These are the activations of a small neural network, seen along a few directions. Each row is one input.
In each table, some parts of the input vary, and every possible input appears once, in random order.
Descriptions start from the smaller parts, as in this example, which fits no table here: ring(5) and (point or line(11) or (values(3) and line(4))).
Shared parts are said once, and a part with two or three values counts as separate values.
In the rows, 128 means zero.

Other details of the inputs shift rows strongly along two fixed directions, in all tables alike. That doesn't count.

Rows:
row 1: [ 97 116 158 114 106 150 140 134 152 133  96]
row 2: [202 126  86 145 167  88 117 112 144 133 164]
row 3: [189 123 113 145 164  81 120  94 135 147 156]
row 4: [171 106 102 148 205  91 122 114 117 122 164]
row 5: [139 151  94 139 157  96  86 143  78 115 126]
row 6: [110 146 148 155 117 123 190 122 181 125 152]
row 7: [ 88 104 158 109 116 161 145 154 133 121 127]
row 8: [135 142  96  91 117 108  55 142  42 126 100]
row 9: [155 123 117 117 176 107  61 123  90 111 124]
row 10: [159 142  91 165 183  75 131 113 125 109 150]
row 11: [162 144  96  94 115 129  30 158  71 137 116]
row 12: [102 126 163 102 113 166 142 157 144 139 138]
row 13: [ 91 167 150 113  75 178  76 165  52 112  70]
row 14: [158 127 121 129 128 102  66 103  93 147 134]
row 15: [122 115 167 137 134 138 181 113 190 129 159]
row 16: [184  98 113 138 181  77 127 111 120 107 164]
row 17: [ 70 128 158 100  96 177 100 146 125 136  76]
row 18: [161 146 112 101 106 124  19 135  82 124 106]
row 19: [ 84 126 150  97  77 175  96 155 138 113  77]
row 20: [144 136  97 106 133 129  20 139  76 114  90]
row 21: [ 60 145 140  97  90 172 118 149 107 133  82]
row 22: [175 130 127 114 162 104  96 128 115 129 150]
row 23: [165 120 113 137 156 106 150 123 142 159 159]
row 24: [112 130 126 105 102 123 126 128 107 118 107]
row 25: [103 130 140 149 109 128 190  90 174 141 153]
row 26: [ 98 153 146 102  93 149 154 133 145 142 115]
row 27: [114 148 142 149 123 126 197 135 181 129 153]
row 28: [ 97 123 130 156 127 126 205 142 163 119 150]
row 29: [140 152 109 107 123 116 114 134 101 147 131]
row 30: [ 95 128 128 144 138 134 196 105 177 128 129]
row 31: [207 112  80 176 176 108 130  96 109 123 150]
row 32: [187  98 100 144 171  71 133 104 122 129 152]
row 33: [104 123 138 153 120 119 203 133 170 108 146]
row 34: [ 76 129 183 100  76 175  89 137 121 127 114]
row 35: [ 68 125 153 101  96 180 106 157 114 145  82]
row 36: [192 120 107 147 176  82 149 103 150 152 166]
row 37: [103 133 141 154 128 120 195 129 179 110 134]
row 38: [ 90 105 146 115 104 156 149 148 134 144 112]
row 39: [126 104 159 159 147 164 205 113 158 123 146]
row 40: [114 138 142 140 116 126 197  99 183 139 146]
row 41: [145 111 117 164 128 119 150  94 174 133 167]
row 42: [164 107  85 133 148 106 101 133 108 123 141]
row 43: [135 159 117 124 123 114 112 155 104 132 138]
row 44: [ 81 150 155 138  82 144 137 131 140 125 130]
row 45: [174 112  90 120 134  98  69 131  92 108 124]
row 46: [127 106 146 164 134 160 206 106 158 146 130]
row 47: [166 120 126 110 162  96  66 127  93 106 121]
row 48: [ 83 149 152 109  75 189 129 136  88 130  74]
row 49: [ 70 126 136 105  89 190  99 163 124 127  86]
row 50: [106 125 136 138 126 123 201 107 179 123 126]
Each input here is: values(5) and (point or line(4) or ring(5)).
The inputs of row 21 and row 49 match in every part but the values(5) part. If row 48 is changed in the same way as row 21 into row 49, which row does it become?
Answer: row 31
List by row number the other rows that have the values(5) part in common with row 27.
Answer: row 5, row 6, row 10, row 13, row 28, row 33, row 37, row 43, row 44
Which other rows does row 18 become when the values(5) part takes its other values? List them by row number.
Answer: row 3, row 6, row 15, row 40
Which other rows does row 44 become when the values(5) part takes its other values? List them by row number.
Answer: row 14, row 25, row 34, row 41
